Each row below holds a small network's activations on one record, seen along a few directions.
After each row come some of the record's fields: S, F, U, Z, W, E, J.
A field that a record lacks is left out.
The largest differences between rows may come from other fields.
In the rows, 500 means zero.
Random noise pushes rows far along 19 fixed directions. That doesn't count. These rows show it; they differ only by the noise:
[434 452 643 418 309 468 494 524 319 608 625 515 269 770 641 712 693 455
 420 525 554 572 580 802 443 600 458 310 621 350 519 269 593 651 538]
[521 375 527 545 530 494 507 358 330 577 485 511 539 514 324 536 684 461
 591 462 731 622 494 561 454 446 426 363 450 559 581 642 251 563 565]
[522 462 569 404 493 389 558 600 502 549 483 394 471 531 405 542 542 542
 349 668 632 533 737 578 641 480 476 596 592 292 395 547 471 593 797]
[513 597 299 591 510 500 476 443 607 560 426 695 487 413 435 454 437 354
 460 408 401 497 477 374 624 614 454 396 475 478 470 486 390 274 597]
[459 441 513 672 614 537 448 358 493 538 435 321 509 692 627 457 654 545
 396 520 442 630 599 446 615 479 606 447 690 380 497 461 630 449 474]
[599 530 619 545 553 605 464 600 357 522 658 498 523 433 604 395 564 588
 236 377 368 341 647 552 475 540 525 624 268 713 513 289 612 659 358]
[633 494 314 590 550 451 433 392 372 520 492 327 628 485 573 314 696 688
 429 470 400 608 658 402 408 487 587 509 366 627 323 403 493 543 441]
[585 434 354 530 704 385 523 532 529 541 451 399 564 616 497 295 566 563
 659 484 498 585 507 435 463 465 438 441 542 790 339 496 460 519 465]
[385 542 513 520 432 499 462 567 493 493 481 426 392 596 551 529 690 701
 497 606 589 674 487 529 185 609 519 455 508 251 488 459 464 556 516]
[385 361 492 550 673 552 667 453 672 541 590 412 446 661 554 219 412 402
 539 359 546 430 568 472 700 629 441 455 500 702 329 478 592 294 420]
[486 467 735 584 531 648 473 481 442 307 528 349 432 475 381 433 521 550
 472 382 670 537 557 513 316 546 433 549 420 266 617 499 276 432 710]
[721 492 272 595 525 442 530 746 471 640 491 699 583 412 471 492 564 436
 450 445 441 402 525 430 343 528 407 437 385 670 519 572 481 442 483]
[393 396 566 564 462 435 357 349 525 516 399 356 371 577 477 651 495 500
 478 574 682 557 543 558 545 566 555 327 402 355 501 647 483 491 628]
[439 279 420 640 551 609 507 584 572 571 517 504 441 411 326 319 559 597
 373 481 549 352 404 493 481 704 596 545 254 548 431 676 490 466 503]
[359 383 500 578 445 513 502 588 365 484 533 453 528 399 471 558 591 650
 309 473 438 288 573 415 398 438 527 441 638 451 461 474 640 442 485]
[276 513 659 391 580 482 251 541 349 185 408 207 500 438 323 779 346 450
 558 616 575 450 448 487 539 326 490 421 682 419 598 498 585 243 847]
[452 300 237 600 469 334 430 648 460 520 559 469 605 764 536 645 586 472
 313 635 487 250 515 510 341 611 392 266 511 510 346 592 541 454 620]
[429 328 639 511 273 580 482 381 304 367 475 301 406 421 351 655 539 611
 694 595 563 610 295 559 533 432 651 496 451 312 542 491 570 455 664]
[583 413 579 556 438 480 527 606 554 607 491 628 337 590 471 563 534 437
 489 545 562 526 412 616 564 642 453 434 407 478 509 497 470 580 601]
[585 418 585 692 464 466 544 458 417 491 443 468 551 517 598 531 550 539
 505 442 507 505 552 358 537 433 487 387 476 554 497 451 535 470 502]
[492 424 204 361 569 383 245 372 458 617 441 440 434 417 246 667 503 323
 492 536 461 496 503 655 593 424 497 309 648 581 445 673 531 327 612]

[534 414 767 522 504 530 632 409 577 546 522 516 490 449 459 524 508 528
 492 472 677 533 557 508 523 366 393 575 586 423 571 635 410 600 409] : F=f3 U=u2 Z=z1 W=w1 E=e1 J=j3
[675 311 762 676 678 476 445 694 371 460 435 414 434 582 553 431 628 444
 317 308 640 413 727 501 475 511 427 366 553 672 536 450 468 493 646] : F=f1 U=u2 Z=z1 W=w6 E=e2 J=j1
[450 639 498 315 546 460 565 550 700 579 456 592 443 398 351 487 462 464
 534 696 650 678 483 548 646 559 472 628 452 437 435 622 413 490 613] : S=s2 F=f2 U=u1 Z=z2 E=e1 J=j1
[382 533 297 466 600 579 410 493 349 539 676 496 610 653 535 362 606 554
 371 456 403 350 509 631 330 631 563 540 310 656 524 446 442 729 344] : F=f3 U=u1 Z=z1 W=w4 E=e2 J=j3
[331 592 299 464 561 388 564 509 477 474 418 531 616 389 441 276 617 715
 530 476 562 529 600 288 321 524 484 439 557 566 298 490 278 510 521] : S=s1 F=f2 U=u1 Z=z2 E=e1 J=j1
[710 554 441 388 609 545 354 629 336 445 644 322 461 576 598 356 552 473
 431 351 367 462 687 715 299 537 520 570 405 669 499 309 589 572 474] : S=s2 F=f3 U=u1 Z=z2 E=e1 J=j3
[712 269 664 618 546 457 697 641 473 486 534 544 656 665 589 607 385 399
 762 548 542 339 282 481 581 301 404 474 465 862 629 641 632 656 341] : S=s1 F=f2 U=u1 Z=z2 E=e1 J=j1
[462 469 528 460 534 430 543 596 501 539 488 424 430 738 669 520 540 605
 684 623 434 555 397 599 457 437 580 480 683 586 498 430 705 739 340] : F=f2 U=u1 Z=z2 E=e1 J=j1
[571 362 479 737 588 440 557 272 468 573 445 480 737 645 517 517 593 470
 374 491 547 457 643 354 645 348 452 427 626 441 538 688 346 601 512] : F=f1 U=u1 Z=z1 W=w4 E=e2 J=j3
[316 556 535 570 496 614 590 382 536 461 593 406 636 560 653 512 392 419
 241 517 489 359 739 400 734 526 592 604 452 276 545 534 656 352 502] : F=f3 U=u1 Z=z1 W=w4 E=e2 J=j3
[584 630 451 509 448 407 592 356 462 437 413 567 685 447 444 602 495 443
 720 521 541 710 473 302 501 287 328 437 674 414 526 486 283 358 611] : F=f1 U=u2 Z=z1 W=w2 E=e1 J=j2
[505 479 283 507 275 532 438 549 240 574 490 439 458 461 517 537 547 630
 459 464 459 369 639 639 268 581 814 550 274 216 665 605 522 768 557] : F=f2 U=u1 Z=z2 W=w6 E=e2 J=j1
[681 335 665 480 554 515 610 525 574 516 534 509 461 356 397 402 543 474
 530 374 592 519 505 495 476 387 337 528 618 679 427 561 479 378 401] : S=s1 F=f2 U=u1 Z=z2 W=w3 E=e1 J=j1
[348 418 462 656 559 395 735 355 623 534 510 556 679 655 653 348 513 423
 347 417 617 370 741 229 692 549 350 328 626 558 280 545 404 325 475] : S=s1 F=f2 U=u1 Z=z2 W=w6 E=e2 J=j1
[383 479 520 519 467 439 473 620 475 542 434 644 341 286 417 502 614 693
 509 422 472 451 412 420 288 486 457 325 649 625 410 423 493 514 394] : F=f3 U=u1 Z=z1 W=w5 E=e2 J=j2
[560 577 430 556 422 461 611 647 760 582 452 676 360 661 682 450 500 527
 689 660 426 681 221 485 497 726 520 484 353 536 399 412 597 532 389] : S=s1 F=f2 U=u1 Z=z2 E=e1 J=j1
[548 478 452 461 687 370 439 738 506 580 444 541 441 712 537 336 637 509
 497 542 553 573 491 573 501 686 461 407 475 805 348 387 445 640 585] : S=s2 F=f1 U=u2 Z=z1 W=w5 E=e2 J=j2
[496 376 489 421 403 438 307 280 354 534 686 432 457 549 496 737 622 502
 357 552 447 406 481 753 412 439 452 323 457 636 414 480 565 669 329] : F=f1 U=u2 Z=z1 E=e2 J=j2
[536 192 623 619 430 427 619 474 342 535 505 475 493 510 457 594 589 450
 437 384 599 315 636 494 585 348 432 301 765 520 471 580 528 477 575] : S=s2 F=f2 U=u2 Z=z1 W=w4 E=e2 J=j3
[450 553 664 535 502 496 330 466 389 249 404 398 470 458 485 452 493 630
 548 458 513 567 401 412 458 554 523 462 379 567 449 279 339 514 685] : F=f3 U=u2 Z=z1 W=w1 E=e1 J=j3
[380 432 435 462 401 313 576 519 595 487 384 453 349 730 519 456 339 514
 705 491 634 460 546 530 501 628 479 352 566 328 383 519 344 599 757] : F=f3 U=u1 Z=z2 W=w3 E=e1 J=j1
[573 436 437 420 297 535 507 670 385 521 556 736 413 350 363 536 571 446
 546 520 457 485 214 600 510 677 513 489 256 685 431 366 480 449 568] : F=f3 U=u2 Z=z1 W=w3 E=e1 J=j1
[233 693 507 522 496 415 366 476 478 429 317 538 519 597 588 570 606 663
 536 598 578 665 433 362 339 568 535 365 596 359 527 404 344 574 558] : S=s2 F=f3 U=u2 Z=z1 W=w3 E=e1 J=j1
[478 443 500 417 455 459 521 408 592 774 491 600 325 294 429 427 636 695
 489 421 594 578 555 592 330 478 514 489 513 563 424 628 470 705 173] : F=f1 U=u2 Z=z1 W=w1 E=e1 J=j3
[706 473 651 621 469 508 584 468 355 473 490 397 619 598 635 579 530 512
 523 469 492 523 642 475 488 293 510 572 568 384 680 504 524 662 500] : S=s1 F=f2 U=u1 Z=z2 W=w6 E=e2 J=j1
[436 575 278 401 442 396 513 459 577 506 438 394 606 494 525 510 426 592
 622 668 543 571 539 440 432 473 598 578 432 372 426 662 512 517 498] : F=f3 U=u2 Z=z1 W=w1 E=e1 J=j3
[544 634 419 403 520 412 405 394 410 509 477 384 603 535 524 656 321 439
 635 530 531 488 637 566 463 331 514 516 394 476 677 631 472 661 522] : F=f2 U=u1 Z=z1 W=w2 E=e1 J=j2
[227 609 269 447 443 503 405 331 619 547 534 459 524 519 544 559 515 506
 365 659 509 543 510 484 493 661 595 458 350 355 393 597 582 342 418] : S=s2 F=f2 U=u1 Z=z2 W=w6 E=e2 J=j1
[475 400 352 555 542 593 523 493 403 599 555 620 493 605 440 410 614 337
 476 386 559 440 468 611 498 661 545 411 404 562 597 596 386 488 501] : F=f2 U=u2 Z=z2 W=w6 E=e2 J=j1
[651 581 522 602 407 458 577 342 645 409 516 455 496 605 708 557 552 511
 588 512 457 715 518 402 306 418 356 419 657 286 440 442 470 375 396] : F=f2 U=u2 Z=z2 E=e2 J=j1
[531 579 586 409 500 548 461 542 469 491 496 560 447 310 359 590 499 444
 594 465 547 617 415 525 443 424 403 504 516 553 584 471 478 352 515] : S=s2 F=f1 U=u2 Z=z1 W=w2 E=e1 J=j2
[443 489 225 353 616 567 404 426 450 545 600 459 592 544 327 358 622 470
 396 604 335 520 391 640 653 578 587 643 512 611 372 457 499 492 519] : S=s1 F=f2 U=u1 Z=z2 W=w3 E=e1 J=j1
[510 419 444 478 502 602 571 611 568 574 689 554 509 751 473 443 546 474
 410 659 415 445 322 703 561 684 496 688 392 444 486 468 528 673 501] : F=f1 U=u2 Z=z1 W=w2 E=e1 J=j2
[252 404 408 595 492 601 633 307 499 621 521 477 540 432 531 338 333 566
 438 314 426 188 641 422 687 479 724 566 473 462 566 646 627 592 294] : F=f2 U=u2 Z=z2 W=w3 E=e1 J=j1
[411 470 413 369 666 584 381 513 432 683 461 531 397 571 342 520 548 263
 534 466 684 560 524 773 574 589 622 470 476 527 745 740 460 518 531] : F=f3 U=u2 Z=z1 W=w3 E=e1 J=j1
[517 668 595 632 514 639 447 523 494 530 500 647 546 601 662 588 537 425
 344 485 473 515 497 500 424 582 529 555 398 322 793 497 472 586 414] : S=s2 F=f2 U=u2 Z=z2 W=w3 E=e1 J=j1
[622 530 343 447 518 502 465 597 564 575 524 461 515 467 517 492 437 443
 496 541 448 515 536 545 478 538 539 593 345 536 497 570 639 411 461] : F=f1 U=u2 Z=z1 W=w2 E=e1 J=j2

Which values does each new row have?
[427 398 505 577 572 553 632 659 462 513 383 649 471 546 339 479 585 419
 691 498 635 532 309 472 493 510 507 413 709 442 665 656 369 458 636] : S=s1 F=f2 U=u2 Z=z2 E=e2 J=j1
[501 416 422 451 593 509 354 312 514 453 534 316 504 321 334 392 497 543
 396 383 585 440 640 532 357 475 478 508 382 557 407 678 374 401 471] : F=f2 U=u2 Z=z2 W=w3 E=e1 J=j1
[603 396 449 642 400 413 550 539 483 639 278 618 334 393 511 452 492 480
 593 316 515 505 579 406 597 532 607 321 571 475 500 529 498 456 595] : F=f3 U=u2 Z=z1 W=w1 E=e1 J=j3
[608 283 415 601 583 650 604 544 404 618 516 457 508 541 407 294 645 344
 393 402 470 520 580 547 809 590 644 576 564 506 493 505 611 298 635] : F=f1 U=u2 Z=z1 W=w2 E=e1 J=j2
[702 475 431 524 495 479 553 462 436 656 450 448 542 412 569 478 515 435
 508 396 534 552 751 496 550 384 592 531 450 525 578 621 603 480 415] : F=f3 U=u1 Z=z2 W=w3 E=e1 J=j1
[705 437 535 553 455 403 433 626 438 579 545 582 505 438 588 603 477 410
 267 408 613 283 732 565 385 569 417 404 160 675 523 600 477 586 485] : F=f2 U=u2 Z=z2 W=w3 E=e1 J=j1
[431 622 596 483 528 563 640 325 414 473 579 627 660 414 482 407 502 431
 411 370 516 482 623 390 683 425 395 563 535 558 516 372 313 477 491] : F=f2 U=u2 Z=z2 W=w3 E=e1 J=j1
[538 315 618 649 552 454 537 711 748 485 495 530 448 561 508 537 326 429
 319 520 657 210 544 471 460 631 368 476 340 474 491 756 498 454 584] : F=f2 U=u2 Z=z2 W=w3 E=e1 J=j1
[613 583 621 689 555 637 398 596 538 563 454 622 415 620 649 608 528 298
 220 409 504 465 644 560 484 636 535 482 479 222 827 560 507 480 551] : S=s1 F=f2 U=u1 Z=z2 W=w6 E=e2 J=j1
[507 442 370 462 351 402 576 415 573 632 520 595 400 475 494 424 481 589
 582 479 509 475 462 556 458 603 504 455 333 562 338 526 422 660 400] : F=f2 U=u2 Z=z2 W=w3 E=e1 J=j1
[491 476 597 335 404 624 603 384 422 399 691 324 380 478 495 416 501 442
 687 371 577 657 525 646 430 508 457 529 432 515 437 346 549 290 456] : F=f1 U=u1 Z=z1 W=w4 E=e2 J=j3
[584 459 290 445 380 474 701 393 466 633 685 617 610 646 527 361 595 471
 547 453 509 493 525 592 412 589 385 529 370 533 386 488 313 642 393] : S=s1 F=f2 U=u2 Z=z2 W=w3 E=e1 J=j1
[581 455 430 453 441 422 334 366 489 416 438 443 525 346 451 656 381 334
 623 479 529 522 395 450 552 441 456 325 363 736 436 572 569 182 503] : S=s2 F=f2 U=u1 Z=z2 W=w3 E=e1 J=j1
[676 398 544 637 468 462 472 751 605 474 413 611 365 622 490 576 545 360
 543 615 582 612 278 510 520 731 412 368 339 535 460 481 478 323 746] : F=f2 U=u1 Z=z1 W=w2 E=e1 J=j2
[461 440 301 385 560 363 468 463 463 542 391 352 491 241 346 434 363 593
 592 392 503 330 722 461 462 291 607 468 645 575 433 722 545 513 499] : F=f2 U=u1 Z=z2 E=e1 J=j1
[608 422 297 567 490 289 377 520 539 575 418 617 538 505 481 651 585 407
 403 548 472 437 497 443 454 490 362 216 608 633 346 586 466 389 546] : S=s2 F=f3 U=u1 Z=z2 E=e1 J=j3
[365 523 592 599 449 546 552 354 484 457 567 616 537 517 569 534 383 484
 466 310 560 260 555 457 359 483 417 412 450 432 662 575 316 640 367] : F=f2 U=u2 Z=z2 W=w6 E=e2 J=j1
[552 514 470 522 601 443 324 374 675 428 550 339 518 492 508 483 404 642
 398 522 427 413 534 496 281 452 398 539 407 521 402 593 451 599 366] : F=f2 U=u1 Z=z1 W=w2 E=e1 J=j2
